A small network was trained on made-up records. Each row is its average activation on records with the value named, seen along a few directions.
Values that are neighbours, or in one group, have similar rows; names and order tell nothing.
(in the rows, 500 means zero)
Random noise pushes rows far along 9 fixed directions. That doesn't count. These rows show it; they differ only by the noise:
[428 568 491 559 681 467 499 591 540 489 430 548 435 503 518 529 427 482
 555 419 503 521 617 511]
[447 538 692 475 400 458 478 370 688 563 643 617 509 481 556 484 576 748
 420 527 556 363 580 384]
[488 427 539 468 363 448 417 503 415 567 445 544 597 388 381 756 416 685
 400 574 538 477 531 301]
[269 482 574 448 492 512 669 570 456 363 524 597 407 330 563 718 170 580
 512 507 587 458 511 521]
[296 450 594 533 460 500 679 622 531 412 549 655 410 335 593 639 324 530
 563 451 510 562 425 519]
[516 644 506 212 558 646 546 439 409 546 636 472 599 381 558 678 261 661
 338 614 732 314 559 482]
[404 418 448 626 484 336 361 498 459 456 286 533 525 504 334 748 340 629
 467 526 448 446 657 362]
[505 644 386 691 577 417 419 511 820 515 491 637 537 521 522 570 423 855
 644 480 370 552 565 494]
[341 647 748 432 642 497 587 552 486 482 376 409 229 480 354 351 477 281
 614 415 647 495 658 509]
[494 387 384 674 542 428 454 604 456 520 338 526 529 544 450 494 553 325
 531 421 347 638 439 503]
[486 537 350 530 751 469 431 511 404 428 346 410 426 599 516 440 288 531
 519 465 462 512 691 554]


Values of Zigud:
b1: [717 669 200 380 235 741 659 446 639 535 717 445 754 355 478 726 366 618
 502 668 516 568  81 664]
b7: [422 599 529 637 699 415 450 586 677 560 458 664 504 572 549 551 623 513
 571 414 435 477 595 509]
b10: [403 351 328 652 471 328 413 370 469 241 347 448 546 740 434 707 388 240
 289 547 467 166 630 603]
b8: [636 599 351 659 397 398 283 554 719 584 414 558 739 491 317 859 530 738
 529 554 496 430 551 359]
b9: [510 519 681 490 526 451 462 567 413 490 354 404 410 501 356 503 645 238
 604 491 591 475 579 430]
b3: [432 591 416 350 674 572 588 357 374 341 538 384 382 542 636 404  71 755
 470 570 561 414 649 662]
b2: [498 501 460 484 708 470 442 580 383 518 392 417 533 628 486 526 579  95
 368 426 619 324 629 572]
b5: [443 352 464 540 605 437 473 504 391 322 518 486 247 607 591 321 556 431
 505 362 453 573 679 522]
b4: [538 592 579 265 621 635 563 492 346 495 612 407 406 438 528 377 508 504
 634 550 606 527 518 553]
b6: [430 494 545 456 240 549 570 463 526 444 525 542 655 311 329 794 495 480
 583 645 545 382 324 490]
The values of Zigud form a star with 3 arms.
Which values are neighbours of b2? Give them in the order they are listed.
> b8, b3
Which values are neighbours of b5? Give them in the order they are listed.
> b1
Which values are neighbours of b4? Give them in the order they are listed.
> b6

Values of Lan:
c1: [464 505 423 475 683 481 476 583 432 503 524 592 497 485 664 668 311 661
 437 445 514 489 614 471]
c7: [477 466 596 623 342 470 572 512 683 525 599 601 495 494 556 469 636 477
 466 446 489 532 425 482]
c6: [541 549 393 571 595 493 427 497 472 543 338 391 469 595 366 311 528 466
 598 500 382 626 501 564]
c2: [577 523 430 317 536 589 398 411 272 597 423 378 654 512 377 560 525 345
 351 612 618 350 531 490]
c9: [503 548 397 520 506 514 558 424 538 463 472 409 498 558 483 457 349 459
 480 520 488 467 443 604]
c8: [352 517 665 615 490 419 597 617 659 471 486 617 330 429 489 397 518 574
 650 407 425 666 485 493]
c3: [450 484 429 619 701 399 443 494 561 404 430 554 514 607 624 511 442 515
 551 468 403 411 629 566]
c4: [517 418 365 568 340 519 523 460 526 392 550 481 484 534 530 492 422 606
 567 546 393 561 365 581]
c5: [363 439 694 538  52 417 545 275 708 400 547 521 454 484 228 564 675 378
 525 607 535 299 340 477]
c10: [452 588 642 451 561 584 675 667 537 468 521 535 446 322 521 524 520 306
 663 433 584 584 434 528]
The values of Lan form a ring.
Going along Lan from c9 by way of its neighbour c1, in what order are c7, c4, c5, c10 met?
> c10, c5, c4, c7
Fewest steps between c3 and c8?
> 3
